Each row below holds a small network's activations on one input, seen along a few directions.
In each table, some parts of the input vary, and every possible input appears once, in random order.
A made-up example of a description, with smaller parts first: line(4) and (point or ring(9) or (values(3) and ring(8))).
Shared parts are said once, and a part with two or three values counts as separate values.

Other details of the inputs vary at random and push rows far along three fixed directions, the same in every table; ignore that.

A family of inputs:
row 1: [-15 -26  25 -38  -6  -1 -19  16  11  -9   0 -11]
row 2: [ 21 -11  21  -3  -6  -6  -5  -2 -24   9  22 -19]
row 3: [ 15   8   2 -21 -22  11  12 -31  22   8  14 -11]
row 4: [ 11  -8   7   6  15  -2 -10  13 -28 -14   2  -2]
row 5: [-20  -2  -5 -32 -10  10 -21  13  34  -9 -18   1]
row 6: [ 19 -18  14  -1   3  -1   4   0 -17 -10  36 -10]
row 7: [-15   9   3 -15   1 -11  -5  11  10   0 -27   6]
row 8: [  6 -22  12   4  16  -9 -10  10 -16  -7  -2  -5]
row 9: [ 14   8 -10   4 -11  15  29 -28   5  12  13 -15]
row 10: [ -5  17 -11  25  15   2  -2  15  -6   2  -4  20]
row 11: [ 11  -5   9  -9   2   3 -23  24 -15   0   6 -15]
row 12: [ 32 -14  17   0   9   5   4  -3 -19  -1  14 -20]
row 13: [-22  -3  -2  10   8  -3   0   5   5   1 -20  18]
row 14: [-22  -2  10 -30  -5  -4  -8  11  29  -4 -30   9]
row 15: [-33   6 -15 -20 -34  -4  14 -13  39   7 -26   9]
row 16: [ -9 -22  30 -33  -1  -4 -16  14   9  -7  -5  -7]
row 17: [-10 -25  16 -10  11   3  -9  14  -9  -4   5  -4]
row 18: [-22  -3  -2   5   4  -3   3  14  10  -1 -13  23]
row 19: [  6  35 -50  49   6  -3   7 -21  -1  10  -5  14]
row 20: [-41 -26   7 -50 -26   6 -16  12  46 -13 -25   1]
row 21: [  2  20 -25  33  16  -2 -10  16  -7  -8   4  15]
row 22: [ 15  10  -1 -22 -21   9  16 -26  22  10  15 -12]
row 23: [  7   1   2 -16 -22   1  13 -38  18   7  19  -9]
row 24: [ -6  16 -19  24  20   5  -8   9  -8   4  -5  13]
row 25: [ 17  12   6 -15 -20   6  18 -29  17  13  11  -8]
row 26: [  9  -8 -12   2 -28   8  25 -32   1   0  18  -5]
row 27: [  3 -11  19  -5  24   0  -3  12 -16  -3  -2  -2]
row 28: [  8  -7  17   3  22   7  -8  16 -18  -1   2  -3]
row 29: [  9 -20  15   0   7   2   4  -7 -24   1  27 -24]
row 30: [ 16  -1   1   4 -19   0  33 -28  11   2  19   3]
row 31: [-28 -12  -1 -16 -24  -2 -14  17  17   2 -23   3]
row 32: [ -8  15  -1  -3   1  -5 -11  12   5   2 -21   5]
row 33: [-11  16 -12  28  23  -8  -1   2 -13   2 -15   8]
row 34: [-25  -6   9 -23 -11  -9  -5  12  20  -1 -29   6]
row 35: [ -2  35 -35  40   1 -10  19 -18   8   2  -7  29]
row 36: [-12  12  -9  15  16  -5   3  13  -1   0 -11  22]
row 37: [-27  10 -27  12 -17   2  20 -12  25   8  -7  26]
row 38: [ 17  14  -4 -19 -21   5  21 -24  13  12  11 -15]
row 39: [ 14  -4  -5   6 -24   5  28 -33  -1   1  12  -1]
row 40: [  7  -5  15   9  22   5  -9  15 -22  -3   1 -12]
row 41: [  7   0   0  10 -12   2  33 -36   1  13  11 -10]
row 42: [ 23  -1  17 -16  12  -3 -10 -12 -14  -2  28 -18]
row 43: [  4  21 -33  41  16   1 -16   9 -25  -8   2  11]
row 44: [ 12  -5  18  -5   1   1 -20  22 -17   2   0 -12]
row 45: [ 25  -7  12  -7  11  12   8   9 -16   1  33 -12]
row 46: [ 15  -5   6  13  12   6 -14  17 -29 -13   6  -4]
row 47: [-15  -7 -18  18   8  -9 -12   6  -2  -4 -14   9]
row 48: [ 15  -4  13   9  16   2  -9  23 -15 -13  10   0]
row 49: [  2  15 -20  34  25 -15  -7   1 -16  -1 -14  12]
row 50: [ -9   9  -3   2  -3  -9 -12  13   0   5 -22   6]
Each input here is: line(5) and (line(4) or ring(6)).
The inputs of row 29 and row 9 match in every part but the line(5) part. If row 47 is changed in the same way as row 29 into row 9, which row does it become?
> row 19
The inputs of row 22 and row 14 match in every part but the line(5) part. If row 43 is changed in the same way as row 22 into row 14, which row does it become?
> row 4
Which other rows does row 4 become when the ring(6) part takes its other values? List them by row number.
> row 27, row 33, row 35, row 36, row 49
A walk changes only the line(5) part. It starts at row 20 and steps to row 23. List the rest of the walk in order.
> row 42, row 3, row 5
A walk changes only the line(4) part. It starts at row 44 and steps to row 32. List the rest of the walk in order.
> row 25, row 3
A walk changes only the line(4) part. It starts at row 31 and steps to row 15. List the rest of the walk in order.
> row 1, row 20

A family of inputs:
row 51: [ -1  -5  11   6  23 -11 -21  14 -22  -8   6  -2]
row 52: [  3  23 -23  21 -12   4  20 -24  10  13  -4  10]
row 53: [  8  -4   6   7  24   0 -15  21 -21  -7   2  -3]
row 54: [ 11 -18  22 -30 -17   9  18  -5   8   4   5 -19]
row 55: [  4  -7   7   8  15  -4 -18  23 -25  -7   3  -4]
row 56: [-21  16  -6 -20  -7  -6 -29  22  27  -6 -28  12]
row 57: [ -2  26 -25  22 -12  -5  21 -27  10  17  -4  13]
row 58: [-33   2 -12  -3   2   1  -6  18  23  -8 -34  22]
row 59: [ 10 -14   9   5  22  -1 -14  17 -24 -11  18  -6]
row 60: [  6 -18  22 -29 -13  11  16  -6  12  -1  10 -11]
row 61: [ -3  23 -27  50  20 -16 -16   1 -28   3  11  17]
row 62: [ 11 -21  19 -27 -18  15  14  -2  10  -3   5 -14]
row 63: [-31   2  -7  -3   1   2 -10  22  22  -3 -37  21]
row 64: [  1  13 -11   7 -12  -3  21 -29  14  12  -2   4]
row 65: [  2  12 -19  17 -14   3  18 -23  10   7   8  10]
row 66: [  5 -18  24 -30 -14   5  16  -6   9   1  10 -14]
row 67: [-31  -7  -6  -6  -5  -2 -13  21  18 -10 -38  14]
row 68: [  2  11 -19  14 -17  -3  19 -32   8   8   5   8]
row 69: [ 39  10  -5  24   7   3  17 -26 -29   5  40 -15]
row 70: [ 14  -9  16   4  20  -6 -15  11 -27  -5   9 -13]
row 71: [  8 -20  22 -34 -10  12  18  -5  14   0   3 -16]
row 72: [ -2   3   2  -2  17  -7 -42  15 -19  -2  12 -14]
Describe the family of inputs behind these rows.
> values(2) or (line(4) and ring(5))
